Each row below holds a small network's activations on one record, seen along a few directions.
After each row come some of the record's fields: S, L, G, J, H, F.
Other fields move the rows too, some of them a lot.
Random noise pushes rows far along 4 fixed directions. That doesn't count. These rows show it; they differ only by the noise:
-239  161  141  241  -27  82  -163  485  -277  4  60  112  32  161  128  336  -90  -104  -161  -53  559  -340  34
1  247  41  -181  -325  -30  -491  -560  76  172  57  -80  537  929  -482  40  -40  84  -367  359  591  88  -283
-360  -209  264  199  301  -157  -15  100  -31  129  16  323  -156  91  85  327  5  -32  87  15  222  -182  -388
399  378  -168  -202  74  471  215  232  -32  -334  133  559  -71  43  70  -55  -69  341  -258  199  195  -389  328
180  -597  -55  413  323  -178  300  -3  114  -274  -189  445  -73  -160  100  319  323  142  23  -177  620  235  -283
-231  -423  166  463  343  -180  150  348  -91  -67  -90  350  -203  -184  241  445  139  -57  99  -211  482  -80  -278

27  -413  -87  239  -359  -120  104  -152  -182  76  -72  -115  58  -121  57  87  105  -57  -385  -193  792  339  116 => S=s3 L=l1 G=g4 J=j1 H=h2 F=f1
485  -510  -435  323  173  127  691  83  32  -596  -171  202  -46  -534  223  15  504  270  214  -417  86  336  -65 => S=s3 L=l3 G=g4 J=j2 H=h1 F=f2
-395  -218  193  107  38  -79  -141  -336  -15  170  304  -42  164  395  32  8  -280  79  301  210  -579  -6  -522 => S=s6 L=l3 G=g4 J=j2 H=h1 F=f1
520  -474  -142  -258  211  -140  588  -256  471  -104  -281  158  -535  -454  -91  -388  517  317  159  -30  -111  574  -64 => S=s3 L=l1 G=g1 J=j2 H=h1 F=f2
221  -369  -229  475  117  -18  242  132  -185  -293  5  324  50  -303  300  243  208  50  -266  -170  246  254  164 => S=s1 L=l1 G=g4 J=j1 H=h2 F=f1
72  -94  -72  -156  61  -83  -243  -213  337  36  -132  52  -210  23  -199  -64  106  136  123  199  66  21  36 => S=s3 L=l1 G=g4 J=j1 H=h1 F=f2
-603  -443  217  415  429  -425  -376  -222  344  119  -53  40  -89  84  -168  589  201  -147  333  -14  192  -200  -610 => S=s3 L=l2 G=g4 J=j3 H=h1 F=f2
786  27  -369  223  -478  174  192  413  -113  -433  -238  -475  115  -199  104  33  244  -115  -521  -308  794  247  787 => S=s2 L=l2 G=g1 J=j1 H=h2 F=f2
307  50  -79  -261  -361  7  -487  -705  173  109  -59  -306  601  542  -500  -88  213  67  -68  189  322  269  -115 => S=s6 L=l1 G=g4 J=j1 H=h1 F=f1
-174  438  93  -109  -298  121  -348  381  -256  359  120  -290  -65  51  128  75  -163  -374  -362  76  42  -334  238 => S=s2 L=l1 G=g4 J=j1 H=h2 F=f2
-622  -40  483  33  254  -152  -415  532  42  612  -69  178  -686  -292  185  324  -56  -455  -87  -141  420  -572  86 => S=s3 L=l1 G=g4 J=j1 H=h2 F=f1
260  347  43  -113  -343  322  -166  -363  -105  -58  290  -49  394  502  -121  -241  -317  216  -16  356  -199  -153  -126 => S=s6 L=l3 G=g4 J=j2 H=h2 F=f1
115  -91  23  77  207  -15  -233  397  181  -71  -338  17  -392  -384  -37  108  266  -77  188  -241  260  -193  245 => S=s3 L=l1 G=g4 J=j1 H=h1 F=f2
11  267  177  -537  121  319  155  -114  180  24  131  112  -97  -170  -29  -149  -62  -70  68  188  -512  -147  155 => S=s2 L=l2 G=g1 J=j1 H=h1 F=f1
112  -168  138  -268  309  319  579  73  138  81  99  360  -405  -283  257  -99  -78  225  -10  -102  -433  -55  122 => S=s6 L=l2 G=g4 J=j3 H=h1 F=f1
438  589  -182  3  -230  258  -316  505  14  -523  -268  -218  182  51  -36  52  -90  11  144  239  237  -558  347 => S=s2 L=l3 G=g3 J=j3 H=h2 F=f1
261  16  -209  -26  -368  38  -35  229  -278  10  -19  -63  204  92  -6  98  -5  -44  -402  -87  748  79  468 => S=s1 L=l1 G=g4 J=j1 H=h2 F=f1
57  83  -165  307  -36  16  -104  602  -119  -554  -152  -211  161  -275  154  388  180  -191  9  -382  675  -351  435 => S=s4 L=l2 G=g1 J=j1 H=h1 F=f1
252  -641  -265  327  1  -126  415  -246  8  -245  43  229  -25  -108  51  84  224  228  207  -88  -127  478  -241 => S=s6 L=l1 G=g4 J=j1 H=h1 F=f2
167  -338  -320  697  45  -177  -109  16  -107  -462  -137  53  346  31  120  502  193  101  -15  -89  639  48  -242 => S=s5 L=l3 G=g3 J=j3 H=h2 F=f1
-25  513  139  -153  -127  312  -114  -123  -53  23  139  134  54  274  -98  -266  -260  177  -10  158  -142  -430  190 => S=s3 L=l3 G=g4 J=j2 H=h2 F=f1
-172  -44  94  373  -99  -272  -319  196  -70  -100  -98  -625  108  -21  -83  225  159  -321  -4  -219  507  241  88 => S=s4 L=l2 G=g1 J=j1 H=h1 F=f2
-7  303  -10  15  -39  163  67  170  -48  74  99  189  106  90  102  56  -101  319  -116  30  -198  -64  134 => S=s1 L=l3 G=g3 J=j3 H=h1 F=f2
-569  -520  439  197  384  -418  243  115  -1  378  -49  381  -362  -135  196  263  175  -276  43  -211  -123  -21  -414 => S=s1 L=l1 G=g1 J=j2 H=h2 F=f2
396  270  -70  -38  -305  417  271  550  -196  -376  49  -19  21  -366  393  -239  -130  -76  -60  -183  -49  34  428 => S=s2 L=l1 G=g1 J=j2 H=h1 F=f1
209  478  -246  -282  -56  412  -74  165  -15  -257  157  19  -78  -173  63  -302  -90  317  90  305  -485  -444  468 => S=s3 L=l1 G=g4 J=j1 H=h1 F=f2
470  -255  -310  -157  -3  7  501  -195  230  -301  -314  -120  -76  -429  40  -387  511  315  83  -92  -190  510  -15 => S=s3 L=l1 G=g1 J=j2 H=h1 F=f2
314  -355  45  308  17  22  579  171  -264  -306  -32  186  -134  -469  151  71  53  22  -254  -351  63  395  141 => S=s1 L=l2 G=g1 J=j1 H=h2 F=f2
-26  402  -273  81  -463  229  -395  271  -446  -38  224  -465  404  354  -61  -33  -259  -44  -321  -42  256  48  328 => S=s5 L=l1 G=g4 J=j1 H=h1 F=f2
217  -217  -262  147  -11  1  396  279  -142  -417  -64  -5  186  -241  152  -1  318  117  110  -179  -99  232  187 => S=s1 L=l1 G=g1 J=j2 H=h1 F=f2
-2  187  -29  -170  -369  -20  -61  153  -118  24  -45  -322  346  18  -37  -197  -108  -62  -281  -93  33  132  135 => S=s1 L=l1 G=g1 J=j2 H=h1 F=f1
6  318  58  23  -436  -128  -628  -223  22  203  103  -222  613  538  -478  20  88  -135  -461  122  778  -60  142 => S=s1 L=l1 G=g1 J=j2 H=h2 F=f1
-214  171  340  -133  72  -7  -505  -311  7  219  316  406  -107  380  -262  108  -101  -46  -270  310  246  -430  -12 => S=s5 L=l1 G=g4 J=j1 H=h2 F=f1
-143  -85  29  -106  -112  45  330  -159  -39  24  106  -37  -60  50  105  11  -13  -39  -28  -29  -509  175  -68 => S=s2 L=l2 G=g1 J=j1 H=h1 F=f2
318  -332  -262  325  104  -276  234  -173  151  -367  -224  -64  441  -33  -160  94  328  302  305  -80  223  344  -10 => S=s1 L=l3 G=g3 J=j3 H=h1 F=f2
88  -5  -170  358  -265  145  -83  238  -376  -292  -44  -285  525  6  305  299  -8  29  238  -178  91  48  -23 => S=s6 L=l3 G=g3 J=j3 H=h1 F=f2
42  643  -230  -80  -380  436  -138  397  -328  161  187  -165  223  89  40  -238  -415  2  -108  -19  -298  -212  405 => S=s6 L=l1 G=g4 J=j1 H=h1 F=f2
-91  641  39  -370  -434  322  -362  432  -108  270  85  -696  135  143  -57  -32  -244  -394  -256  80  93  -88  547 => S=s2 L=l2 G=g1 J=j1 H=h1 F=f1
307  -323  -110  -170  525  -84  302  -464  233  -291  -37  470  -237  170  14  28  136  415  373  366  -408  -45  -250 => S=s5 L=l3 G=g3 J=j3 H=h2 F=f2
768  67  -209  -175  -34  174  267  -259  205  -386  -157  358  140  23  -307  -444  92  231  -301  97  231  222  470 => S=s1 L=l1 G=g1 J=j2 H=h2 F=f1
-1  406  106  -244  244  199  -86  96  -36  135  232  223  -204  93  -108  77  -88  -86  -291  176  -315  -290  249 => S=s1 L=l2 G=g1 J=j1 H=h2 F=f2

Here are new rows. What are their fields?
291  -3  -217  -50  395  469  749  -12  -99  -286  356  847  -348  -149  525  -301  -221  419  -83  29  -427  -258  329 => S=s5 L=l3 G=g4 J=j2 H=h2 F=f1
106  219  -109  -287  281  333  244  209  68  0  52  433  -436  -354  240  -211  -106  47  -29  136  -154  -428  569 => S=s3 L=l1 G=g4 J=j1 H=h2 F=f1
113  -130  -141  593  -40  -164  -145  373  -190  -370  -232  -404  299  -155  171  335  90  18  488  -17  0  -174  -213 => S=s6 L=l3 G=g3 J=j3 H=h2 F=f2
-137  295  104  67  -391  184  -73  353  -414  2  392  54  149  36  67  148  -462  -117  -570  -209  272  -146  494 => S=s1 L=l2 G=g1 J=j1 H=h1 F=f1
-167  -356  40  665  -16  -104  152  435  -110  -218  -111  75  72  -263  476  319  146  -358  106  -316  294  149  -95 => S=s2 L=l1 G=g1 J=j2 H=h2 F=f1
63  -104  -44  -317  0  -208  323  -507  331  64  -9  -134  -73  -89  -10  -400  181  219  266  286  -835  334  -340 => S=s2 L=l1 G=g1 J=j2 H=h1 F=f2
302  -57  -105  -64  -75  66  -18  -447  323  -278  3  356  102  237  -349  -170  213  114  -364  308  415  99  36 => S=s3 L=l1 G=g1 J=j2 H=h2 F=f1
-343  117  297  112  341  55  -94  365  -33  -34  187  159  -433  -102  303  23  -181  73  306  178  -362  -786  79 => S=s3 L=l3 G=g4 J=j2 H=h2 F=f1
27  -45  -24  272  116  126  39  713  -346  -101  60  73  -340  -267  308  133  -86  -139  -126  -164  429  -297  439 => S=s5 L=l1 G=g4 J=j1 H=h2 F=f1
92  -54  -196  539  -206  -136  -159  485  -133  -488  -156  -171  252  -56  261  537  21  -85  273  12  628  -280  134 => S=s2 L=l3 G=g3 J=j3 H=h2 F=f1
806  163  -179  -544  -71  353  206  -435  454  -192  -209  100  1  89  -68  -308  132  198  -333  239  4  110  485 => S=s2 L=l2 G=g1 J=j1 H=h2 F=f1
-560  -136  191  128  478  102  177  870  -139  60  59  215  -768  -883  594  210  -96  -162  346  -140  -323  -504  287 => S=s3 L=l1 G=g4 J=j1 H=h1 F=f1
-83  -108  -49  46  219  -273  151  -275  117  102  -88  22  269  107  -92  161  51  296  598  163  -407  171  -394 => S=s1 L=l3 G=g3 J=j3 H=h1 F=f2
50  23  37  285  94  -80  165  936  56  11  -167  -2  -557  -583  282  159  229  -356  -62  -297  462  -276  371 => S=s2 L=l1 G=g1 J=j2 H=h2 F=f2
-70  -244  37  -283  105  -369  231  -459  260  350  39  -177  -212  -68  -151  -303  208  -23  215  -9  -332  644  -526 => S=s4 L=l1 G=g1 J=j2 H=h1 F=f2
19  177  -196  107  -571  371  120  117  -571  -57  67  -149  440  286  78  -26  -201  -45  -121  -185  80  160  325 => S=s6 L=l1 G=g4 J=j1 H=h1 F=f2
420  -41  -212  -5  -313  95  174  -333  103  -189  -62  -19  507  48  -93  -278  228  301  -383  22  188  724  51 => S=s1 L=l1 G=g1 J=j2 H=h1 F=f1
156  -153  -139  456  259  -59  276  385  -159  -425  -340  6  281  -295  357  289  131  156  328  -133  122  -69  157 => S=s1 L=l3 G=g3 J=j3 H=h2 F=f1
-692  218  319  -67  1  41  -429  419  -311  364  52  -128  -212  -112  177  276  -110  -431  36  84  221  -761  218 => S=s3 L=l1 G=g4 J=j1 H=h2 F=f1
-114  -303  33  187  -29  -53  -46  -129  72  -6  133  -111  295  66  -165  264  28  -57  -10  -118  384  -5  -109 => S=s6 L=l2 G=g4 J=j3 H=h1 F=f1
